A small network was shown many inputs. Here are its activations along a few directions, one row for each input.
Each table varies a few parts of the input and shows all the possible inputs, shuffled.
A made-up example of a description, with smaller parts first: values(2) and (point or line(9) or (line(4) and ring(8))).
Shared parts are said once, and a part with two or three values counts as separate values.
In the rows, zero is written as 128.

Table:
r1: [111 117 132 121 122 139 141 136 130 149 111 116 122 130 125]
r2: [118 127 139 129 121 132 116 124 129 140 109 115 140 126 124]
r3: [137 116 138 127 114 120 116 127 123 115 136 115 120 135 128]
r4: [139 115 133 127 116 121 116 124 123 114 134 115 116 131 125]
r5: [169 179  78 139 203 127 179 130 141 100 189 222 137 116 163]
r6: [112 123 126 125 125 134 140 135 128 146 118 124 121 130 127]
r7: [115 120 133 129 124 138 142 138 134 149 115 116 124 128 133]
r8: [115 130 132 126 122 127 114 121 123 137 112 123 137 129 119]
r9: [117 125 124 124 124 129 139 134 130 142 121 124 125 131 132]
r10: [131 115 145 132 116 125 119 130 127 121 131 109 116 131 127]
r11: [171 185  83 137 198 120 149 120 137  90 184 223 152 114 151]
r12: [129 108 141 131 109 129 117 131 123 119 124 101 121 136 124]
r13: [111 125 130 130 125 133 142 136 134 147 117 119 122 127 131]
r14: [120 132 131 125 120 123 113 120 125 133 115 123 141 129 123]
r15: [135 111 148 133 114 128 120 131 126 123 129 106 119 131 130]
r16: [111 126 134 130 115 131 115 123 125 137 103 109 143 128 119]
r17: [119 124 119 122 125 131 138 130 130 141 119 125 122 129 129]
r18: [130 107 145 124 112 131 118 129 123 122 126 107 117 134 122]
r19: [133 113 139 128 116 125 116 129 121 120 133 114 116 134 124]
r20: [121 131 126 125 122 123 113 117 126 132 113 123 138 126 119]
r21: [113 125 139 124 118 132 116 121 125 140 105 115 138 127 117]
r22: [113 131 136 128 122 129 115 123 129 138 111 118 137 127 122]
r23: [191 174  91 138 193 119 154 128 133  73 206 214 129 116 157]
r24: [108 118 128 130 119 136 141 137 130 146 109 111 127 130 127]
r25: [121 127 122 123 124 130 139 133 132 140 125 127 122 128 124]
r26: [123 134 129 125 121 122 114 119 127 130 119 125 138 125 115]
r27: [141 117 135 125 115 122 116 127 124 113 140 117 117 132 120]
Changing only one part turns r21 into r18. The same change can be made to r8. Which row results?
> r19
Describe the family of inputs behind these rows.
> values(3) and (point or line(8))
Which other rows does r25 become when the values(3) part takes its other values? List them by row number.
> r26, r27

Table:
r28: [138 129 130 125 122 119 111 124 126 116 134 126 126 127 125]
r29: [141 129 132 127 135 124 121 125 124 114 144 139 119 128 128]
r30: [122 134 124 131 133 131 129 126 132 131 122 132 138 125 123]
r31: [147 119 144 133 117 118 104 121 119 104 142 117 125 134 127]
r32: [148 120 135 129 124 122 115 124 122  99 143 122 124 132 129]
r33: [129 139 117 132 145 135 147 136 138 134 136 145 132 124 138]
r34: [130 136 124 130 141 136 143 132 134 132 130 141 134 120 133]
r35: [134 137 117 127 142 127 147 131 135 128 139 150 131 125 134]
r36: [116 148 105 130 153 137 157 134 139 151 126 154 135 123 142]
r37: [121 146 104 126 150 129 157 129 136 145 130 158 134 123 138]
r38: [147 119 137 132 117 117 107 125 123 100 140 117 123 130 128]
r39: [132 129 140 130 123 122 114 126 124 117 134 125 131 129 126]
r40: [128 133 125 127 140 133 133 128 129 132 130 144 131 126 129]
r41: [138 130 129 122 128 125 119 122 125 115 136 132 127 129 126]
r42: [ 58  92 157 119  76 145 123 138 127 193  47  51 127 137 105]
r43: [115 146 113 131 150 139 156 133 138 148 119 148 138 118 139]
r44: [110 143 109 122 143 136 146 126 133 150 112 145 143 124 133]
r45: [125 134 121 122 134 133 132 125 130 133 122 136 138 126 127]
r46: [149 133 123 126 137 118 132 126 128 111 154 146 118 128 131]
r47: [159 127 122 132 132 120 122 127 119  96 159 139 117 133 132]
r48: [ 75  82 167 118  67 139 106 133 123 178  60  44 121 137 101]
r49: [ 97  66 179 123  52 128  91 130 116 142  83  31 107 144 104]
r50: [110 143 112 130 140 132 140 123 134 148 113 141 141 123 126]
r51: [104 143 121 131 138 133 140 129 133 153 109 137 146 126 132]
r52: [117 150  97 127 152 134 156 131 132 146 128 160 137 124 136]
r53: [145 133 131 128 135 127 127 127 127 115 145 137 121 123 130]
r54: [111 142 114 129 149 136 149 131 135 147 118 151 136 123 136]
r55: [130 141 110 129 144 133 146 134 131 128 137 152 133 126 132]
r56: [135 130 132 131 127 122 117 124 127 112 137 127 127 127 121]
r57: [148 120 137 135 121 119 110 122 123  97 144 119 123 131 124]
r58: [159 122 130 132 132 116 128 128 125  96 160 136 115 131 135]
r59: [158 125 130 134 133 122 124 129 126 101 158 133 116 132 138]
r60: [158 123 136 133 129 124 120 125 123 100 152 128 117 128 133]
r61: [145 135 124 129 139 126 131 131 131 117 151 141 120 128 135]
r62: [ 87  77 174 118  59 131  94 131 119 160  75  39 111 140 100]
r63: [125 133 123 125 128 128 123 126 131 134 120 131 138 124 126]
r64: [110 142 111 125 137 130 137 127 134 151 109 139 141 122 131]
r65: [154 119 137 132 129 121 113 124 120  99 150 130 115 132 130]
r66: [146 137 116 126 138 123 130 128 124 111 152 148 121 129 130]
r67: [119 134 132 131 129 130 126 129 129 136 120 129 142 127 127]
Changing only one part turns r31 into r39. The same change can be made to r59. Which row results?
> r61
Describe the family of inputs behind these rows.
> line(4) and (point or line(9))
List by row number the other rows that have the line(4) part in common with r44.
> r36, r37, r42, r43, r50, r51, r52, r54, r64
A walk changes only the line(9) part. It starts at r67 and steps to r63. List the rest of the walk in order.
> r30, r45, r40, r34, r33, r35, r55

Table:
r68: [175 163  89 143 201 146 200 153 148 109 193 211 124 114 166]
r69: [197 137 115 153 182 125 169 146 138  68 219 185  97 128 167]
r70: [129  94 142 128  98 120 144 150 130 135 143  92  78 138 136]
r71: [ 86 155 100 125 132 126 136 122 138 170  91 137 157 122 125]
r72: [211 152 122 146 170 112 105 113 124  30 208 176 128 124 149]
r73: [160 107 130 120 102 109  89 118 108  81 149 115 113 139 114]
r74: [136  84 178 139  75 128  79 123 112 108 109  52 125 139 115]
r75: [116 122 102 115 135 139 185 141 136 161 124 137 105 128 137]
r76: [102 124 111 121 130 145 173 151 148 168 116 123 106 123 134]
r77: [101 110 132 121 124 146 176 150 142 174 105 112 116 128 148]
r78: [116  74 174 141  88 139 140 151 122 144 115  61  89 140 143]
r79: [153 105 141 120 100 111  90 114 113  82 143 106 111 135 101]
r80: [ 69 136 130 138 129 147 129 127 134 180  59 109 167 124 125]
r81: [114 134 153 122 108 118  76 101 120 143  94 110 167 128 110]
r82: [115 145 134 119 114 115  74 102 124 135 104 123 155 121  98]
r83: [ 98 163  87 120 152 133 143 122 130 153 110 167 159 123 123]
r84: [121 128  97 114 141 142 184 148 132 158 134 148 107 129 143]
r85: [128 152 120 113 129 116  81  99 115 117 119 152 156 125 102]
r86: [182 195 113 136 190 111  98  99 127  70 179 211 167 109 140]
r87: [ 89 103 143 132 123 161 167 152 140 178  86  94 116 125 141]
r88: [141  96 171 130  87 124  83 124 118  97 126  74 123 139 109]
r89: [141 102 126 124 120 128 151 151 122 117 159 122  79 141 133]
r90: [126 143 124 114 121 106  83  93 116 126 112 142 155 123 101]
r91: [136  96 134 123 113 125 152 144 125 120 151 111  77 138 127]
r92: [155 199  80 145 205 125 162 122 139 108 169 226 171 112 161]
r93: [123  86 165 132 101 136 144 155 130 135 133  83  88 140 136]
r94: [ 96 156  91 121 142 124 145 116 132 159  99 156 157 124 122]
r95: [146 106 150 125  91 114  81 122 120  95 135  86 112 134 103]
r96: [102 126 164 133 105 133  69 105 119 146  75  91 167 125 103]
r97: [ 78 147 120 128 134 137 134 126 138 173  80 129 167 124 126]
Describe the family of inputs behind these rows.
> ring(5) and (point or line(5))
Changing only the ring(5) part turns r81 into r77. The same change can be made to r85. Which row results?
> r84

Table:
r98: [113 171  83 128 178 140 175 133 144 153 129 190 154 119 146]
r99: [140  81 172 124  73 119  76 123 109 106 125  64 103 143 106]
r100: [115  89 171 125  79 131  90 126 118 134  99  62 117 137 108]
r101: [132  74 180 125  59 111  64 122 107 103 117  47 103 148 103]
r102: [123 141 109 131 145 130 148 134 136 137 130 146 130 125 139]
r103: [161 154 114 134 166 127 140 125 132 101 168 175 131 119 143]
r104: [120 184  74 131 188 137 176 133 142 146 139 208 158 116 150]
r105: [188 149 113 133 162 114 127 119 123  69 192 176 119 124 141]
r106: [ 94 146 107 124 149 144 160 135 138 170 101 148 140 121 135]
r107: [105 160  95 128 162 141 167 133 139 158 117 167 148 121 142]
r108: [166 120 138 132 128 114 114 123 119  86 167 134 110 133 129]
r109: [141 125 135 136 131 125 127 130 126 113 143 130 124 130 134]
r110: [179 178  92 138 194 122 149 123 134  87 190 216 143 114 152]
r111: [107  83 178 126  66 124  79 126 115 132  91  46 117 141 104]
r112: [133 156  99 132 160 130 155 130 138 129 145 167 137 121 143]
r113: [ 52  92 161 117  69 141 105 126 125 193  38  47 137 133  97]
r114: [158 104 145 128 106 117 105 128 116  88 154 107 105 137 121]
r115: [198 161 102 134 179 112 134 118 128  61 204 200 127 122 146]
r116: [ 77 119 129 118 114 147 145 135 133 181  76 105 135 126 116]
r117: [176 133 123 132 146 114 120 123 122  78 178 155 112 128 137]
r118: [ 98 103 147 122  90 130 119 132 128 159  90  79 124 134 118]
r119: [ 91  92 154 125  74 131 105 130 124 161  76  55 125 138 108]
r120: [141 168  91 129 179 130 163 129 143 126 156 192 142 117 145]
r121: [ 70 107 144 116  95 143 130 131 130 191  61  82 135 129 113]
r122: [105 115 134 122 110 136 133 134 131 153 104 104 122 128 118]
r123: [150  91 161 125  88 114  91 126 113 100 139  84 104 140 119]
r124: [172 164 100 138 181 124 148 125 136  91 180 197 139 119 151]
r125: [150 139 124 133 151 128 134 128 130 109 153 154 124 123 139]
r126: [125  99 160 126  93 127 105 130 122 129 113  82 117 135 120]
r127: [149 180  78 135 187 125 164 129 140 116 167 208 148 116 152]
r128: [ 64  96 148 121  78 142 116 130 126 188  48  56 139 134 106]
r129: [112 129 125 129 129 131 142 132 133 148 118 127 128 127 128]
r130: [ 84 133 120 125 132 142 153 134 135 177  90 127 140 125 126]
r131: [133 111 145 129 112 130 119 133 124 118 129 106 118 131 123]
r132: [ 80  88 167 120  65 129  93 126 122 165  65  47 123 137  99]
r133: [206 174  91 137 189 107 135 117 126  53 215 218 132 118 150]
Describe the family of inputs behind these rows.
> line(4) and line(9)
Changing only the line(4) part turns r128 into r99. The same change can be made to r107. Which row results?
> r105
A walk changes only the line(9) part. It starts at r132 and steps to r119. List the rest of the walk in order.
> r118, r122, r129, r102, r112, r120, r127
Which other rows does r123 become when the line(4) part takes its other values? List them by row number.
> r118, r121, r126
Which other rows does r109 become when the line(9) part takes its other values? List them by row number.
> r100, r103, r110, r111, r124, r125, r126, r131
